Each row below holds a small network's activations on one input, seen along a few directions.
In each table, some parts of the input vary, and every possible input appears once, in random order.
A made-up example of a description, with smaller parts first: one of 8 places around a ring, together with either a single point or one of 11 places around a ring or (one of 3 separate values, together with one of 6 places along a line).
Shared parts are said once, and a part with two or three values counts as separate values.
In the rows, 128 means zero.

Other details of the inputs vary at random and push rows far along two fixed directions, the same in every table; ignore that.

Rows:
row 1: [123 126 183 124  91 109 197 106 133 125 165 101]
row 2: [120 115 109 118 159 166  55 132 140 113 122 181]
row 3: [131 127  65 132 175 188  79 147 125 103 110 149]
row 4: [113 105  90 127 180 147  96 185 157  93 115 167]
row 5: [ 79  46 172  29 147 153  99 180  69 164 130  54]
row 6: [107 130 157 136  82  91 175  70 113 165 141  97]
row 7: [104 140 163 131 102  95 199  91 126 142 177 102]
row 8: [185 234 114 227  82  60 118  92 178 121  65 197]
row 9: [ 74  66 122  31 142 178 118 181  81 164 127  28]
row 10: [ 90 110 125 129 149 149  54 147 147 130  87 172]
row 11: [ 99 126  87 120 170 151  53 119 135 127 135 179]
row 12: [153 178 164 121  77  80 183 142 133 153 167  76]
row 13: [185 174 148 115  72 100 164 111 111 171 163  87]
row 14: [138 134 135 130 107 121 218 115 127 110 152  63]
row 15: [178 165  98 252 104  89 158  76 170  98  66 209]
row 16: [116 106 126 132 193 136  78 170 152  90 113 165]
row 17: [171 112 168 123 110 122 180  86  86 131 155 101]
row 18: [139 108  78 127 165 169  81 154 121 103 116 177]
Each input here is: one of 3 separate values, together with either a single point or one of 5 places along a line.
Q: Changing only the choice among 3 separate values turns row 4 into row 18. The same change can be made to row 7. Which row results?
A: row 11
Q: Change only the place on the line of 5 in row 5. List by row number the other rows that result.
A: row 6, row 9, row 10, row 15

Rows:
row 19: [125 113 110 129 173 153  92 166 141  96 113 155]
row 20: [124 102  93 131 169 160  88 146 126 111 110 160]
row 21: [146 138 157 133 108 104 151 127 132 132 123 117]
row 22: [135 116 125 138 120 134 162  98 113 123 133 106]
row 23: [103 121 107 128 144 144  68 147 136 137  92 157]
row 24: [127 144 146 134 108 104 154 121 133 143 120 103]
row 25: [117 119 120 117 161 148  65 137 134 119 126 172]
row 26: [138 138 157 132 117 111 151 118 133 124 155 126]
row 27: [105 126 108 130 153 142  64 143 132 138  90 150]
row 28: [136 130 142 130 105 110 150  93 116 135 151 129]
row 29: [139 138 147 133 105  98 158 127 130 140 123 114]
row 30: [134 110 125 138 110 136 168 101 115 121 134 111]
row 31: [142 122 131 139 120 119 174 126 123 112 138 111]
row 32: [123 119 121 125 151 142  63 150 130 128  97 161]
row 33: [126 139 146 132  99 106 161 125 135 141 120 108]
row 34: [ 79  73 139  32 154 166 134 181  90 145 155  47]
row 35: [108 130 114 122 168 136  81 159 149 122 127 167]
row 36: [180 177 111 140  92 124 150 111 115 138 140 117]
row 37: [183 160  95 244 140 120 119  80 170  71  88 222]
row 38: [ 70  85 152  29 141 155 122 177 103 163 170  68]
row 39: [120 143 147 131 119 111 156 112 135 135 152 113]
row 40: [121 128 141 126 101 119 150  92 121 138 150 121]
row 41: [141 130 143 138  95 106 146 107 112 144 121 118]
row 42: [106 116  96 130 168 155  99 163 149 101 107 153]
row 43: [123 134 142 128 110 117 146  89 118 140 149 115]
row 44: [177 178 113 140  97 109 156 132 136 131 145 106]
Q: Changing only one part turns row 21 into row 32. The same change can be made to row 39. Which row results?
A: row 43
Q: Describe the family of inputs behind these rows.
A: one of 2 separate values, together with either a single point or (one of 3 separate values, together with one of 4 places along a line)
Q: Change only the place on the line of 4 in row 21. List by row number the other rows that result.
A: row 24, row 29, row 33
Q: Start at row 26 and move only the place on the line of 4, one step at a time. The first step leads to row 35. Which rows follow, in order?
A: row 38, row 39

Rows:
row 45: [ 72  72 118  84 196 169  93 156 133 107 135 143]
row 46: [127 144 177  72  85  95 178 135 101 175 185  50]
row 47: [ 92  95 115 127 182 157 108 143 138  93 128 159]
row 48: [188 201 141 197  79  61 183  91 158 124 136 149]
row 49: [107  96 195  75  77 105 166 108  84 176 150  59]
row 50: [202 159 117 206  84 104 177  57 126 105 126 161]
row 51: [185 164 120 202  79 108 176  39 128 110 140 159]
row 52: [ 96 103 192  77  80 110 164 102  86 177 157  59]
row 53: [149 132 116 203 146 122 156 112 164  74 116 163]
row 54: [107 127 124 134 148 127  76 144 144 141  86 160]
row 55: [149 177 155 138  87  96 159 108 144 152 157 120]
row 56: [ 85  72 119  86 196 170  91 178 131 102 125 140]
row 57: [ 66  95 127  82 161 145  47 146 123 157 118 148]
row 58: [102 138 107  63 172 157  49 221 147 139 113 119]
row 59: [103  80 120 103 153 156 159 172 122 110 134  92]
row 60: [164 203  89 189 125  97 113 150 180 108  88 176]
row 61: [151 109 102 106 122 154 134 134  92 136 129  90]
row 62: [147 155  63 192 172 159  45 115 152  88  91 225]
row 63: [110 105 174  80  74 111 185 121  85 178 137  45]
row 64: [159 133  89 145 145 155  99 128 122 109 109 143]
Q: Describe the family of inputs behind these rows.
A: one of 4 separate values, together with one of 5 places along a line
Q: Changing only the choice among 4 separate values turns row 56 into row 50. The same change can be made to row 59. Which row results?
A: row 61
Q: Change only the choice among 4 separate values in row 55. List by row number the other rows that result.
A: row 45, row 51, row 57
Q: Start at row 63 and move only the place on the line of 5, one step at a time. The first step leads to row 54. Which rows follow, in order?
A: row 49, row 52, row 57

Rows:
row 65: [109 145 110 102 162 136  32 182 151 145 108 176]
row 66: [107 116  86 108 176 166  61 162 131 122 118 162]
row 67: [166 156 111 186 122 121 137  94 141 106 125 163]
row 68: [ 92 106 113 117 176 156  57 150 135 116 112 167]
row 69: [127 140 103 154 157 134 109 138 157 103 116 172]
row 70: [106 112 102 106 189 166  67 177 146 111 118 156]
row 71: [117 111 157 121  96 114 172  91 112 140 154 101]
row 72: [122  95 147  58 115 144 153 141  80 151 159  58]
row 73: [171 206 135 203  78  72 160  79 160 135 110 143]
row 74: [182 165 121 204  81  95 183  76 139 111 113 143]
row 75: [156 155 118 186 128 108 151 110 157  96 115 158]
row 76: [101  81 168  66 113 131 157 128  87 159 155  59]
row 77: [138 120 149 120  95 115 190 127 116 131 142  78]
row 78: [ 99  80 170  61 104 133 164 134  81 165 147  56]
Q: Describe the family of inputs behind these rows.
A: either one of 2 separate values or (one of 3 separate values, together with one of 4 places along a line)
Q: What sort of input is row 67?
A: one of 3 separate values, together with one of 4 places along a line
Q: Change only the place on the line of 4 in row 67. List by row number the other rows that result.
A: row 66, row 72, row 74
